A small network was shown many inputs. Here are its activations along a few directions, one row for each input.
In each table, some parts of the input vary, and every possible input appears once, in random order.
Descriptions start from the smaller parts, as in this example, which fits no table here: one of 3 separate values, together with either a single point or one of 11 places around a ring or (one of 6 places along a line, together with one of 8 places around a ring).
Shared parts are said once, and a part with two or three values counts as separate values.
(in the rows, 128 means zero)

Other details of the inputs shift rows strongly along two fixed directions, in all tables alike. That doesn't count.

Rows:
r1: [145 147  92 196 213 131 126  76 146  76  81]
r2: [126 117 181  97 106 155 138 164 154 155 144]
r3: [127 109 148 109 107 133 120 152 154 133 141]
r4: [122 148 173  55  96 104  96 151  68 175 192]
r5: [201  94 124 122  96 108  64  89 116 111 151]
r6: [119 115 113 127 117 114 122 123 128 139 134]
r7: [ 49 152 160 108 125 158 205 193 156 173 118]
r8: [119 116  95 136 115 108 141 127 112 115 118]
r9: [105 138  89 163 147 117 153 123 114 105  97]
r10: [117 126 196  88 110 158 151 172 168 167 143]
r11: [113 111 179  75  74 144 127 188 161 153 154]
r12: [164 101 153  94  74 126 115 145 125 127 147]
r13: [171 112  78 168 139  95  93  67  95  99 123]
r14: [120 138 124 158 176 145 156 116 151 108  98]
r15: [110 130 170 107 125 155 134 160 161 151 135]
r16: [ 62 169 170  79 141 128 145 173  97 174 162]
r17: [147 122 108 145 140 125 122  98 129 142 138]
r18: [ 59 161  99 178 190 135 170 128 148 116  83]
r19: [108 132 137 112 113 144 164 151 140 161 137]
r20: [100 131 170  79  79 148 158 175 146 183 150]
r21: [111 125 170 109 120 148 149 167 158 137 130]
r22: [156 133 102 154 140 121 106 107 125  71  99]
r23: [100 132 104 133 122 120 144 141 131 120 112]
r24: [137 154 124 100 127  96  95 116  54 123 155]
r25: [ 71 158 112 160 184 148 168 132 163 142 104]
r26: [178  94 147  86  63 115  85 111 118 182 186]
r27: [125 133  73 186 174 118 137 113 129  49  74]
r28: [114 158 129 122 161 101 113 112  61 132 152]
r29: [147  98 152  90  74 126 128 132 116 174 169]
r30: [ 96 130 103 156 151 124 160 122 122 118 105]
r31: [131 128 167  61  93 103 113 142  57 172 193]
r32: [158 117 107 133 109 115  88 100 109 132 142]
r33: [123 144 127 149 158 139 152 130 144 100  94]
r34: [159 125 105 128 111 123 110 105 121 134 139]
r35: [116 136 108 149 145 130 134 141 144  78  94]
r36: [181 111 162  84  80 139 103 134 142 144 156]
r37: [166  88 142  92  73 127 118 118 119 179 179]
r38: [166 113 100 127  91 103  98 100 100 117 137]
r39: [175 144  83 139 147  69  77  69  23  93 146]
r40: [ 28 163 137 138 154 161 210 190 154 149  94]
r41: [109 136 117 135 128 122 128 128 128 130 120]
r42: [198 105 136 123 112 117  73  87 127 124 147]
r43: [190  97 174  67  58 136 109 144 133 162 174]
r44: [ 75 145 141 117 121 151 165 169 143 153 119]
r45: [186  96 104 129  96 105  66  79  99 142 162]
r46: [172  96 120 132 111 114  96 114 126 101 138]
r47: [136 128 105 172 173 132 129 102 126  81  94]
r48: [120 134 167 111 137 156 140 145 173 153 134]
r49: [ 64 171 120 175 200 151 165 151 170  84  65]
r50: [129 135  99 166 162 121 129  93 122 122 113]
r51: [ 79 138 185 106 137 164 186 183 170 155 118]
r52: [164 100  94 144 115 110 103  87  93 123 138]
r53: [123  86 149  77  59 120 137 157 120 171 167]
r54: [ 64 142 108 158 166 132 174 144 145 121  95]
r55: [ 96 162 116 171 191 148 135 130 154  87  79]
r56: [182 125  76 168 139  98  72  57  99 101 124]
r57: [163 138 115 155 160 129 101  90 144  99 112]
r58: [162 130  86 159 141 114  96  79 119 118 128]
r59: [ 96 152  76 203 204 129 145  95 127  96  82]
r60: [196  87  79 160 126  96  83  74 102  62 120]
r61: [ 64 154 183  99 129 176 181 206 178 147 110]
r62: [ 70 179 128 177 211 156 167 140 175  94  65]
r63: [196  89  85 129  83  83  59  77  90 114 152]
r64: [113 120 187  76  82 158 155 192 151 162 144]
r65: [140 100 164  95  89 136 134 156 136 139 147]
r66: [139 147 123 151 157 135 128 115 143  92  95]
Description of these inputs: one of 6 places around a ring, together with either a single point or (one of 2 separate values, together with one of 5 places along a line).
- The inputs of r34 and r19 match in every part but the place on the ring of 6. If r36 is changed in the same way as r34 into r19, which row does it become? => r43
- The inputs of r27 and r46 match in every part but the place on the ring of 6. If r40 is changed in the same way as r27 into r46, which row does it become? => r59
- Change only the choice among 2 separate values in r45. List by row number the other rows that result. => r15
- Change only the choice among 2 separate values in r35. List by row number the other rows that result. => r23
- Change only the place on the line of 5 in r11. List by row number the other rows that result. => r49, r55, r57, r62
- List by row number the other rows that have the place on the ring of 6 in common with r37. => r14, r29, r30, r31, r47, r51, r52, r53, r60, r65
- Change only the place on the line of 5 in r21. List by row number the other rows that result. => r1, r2, r10, r46
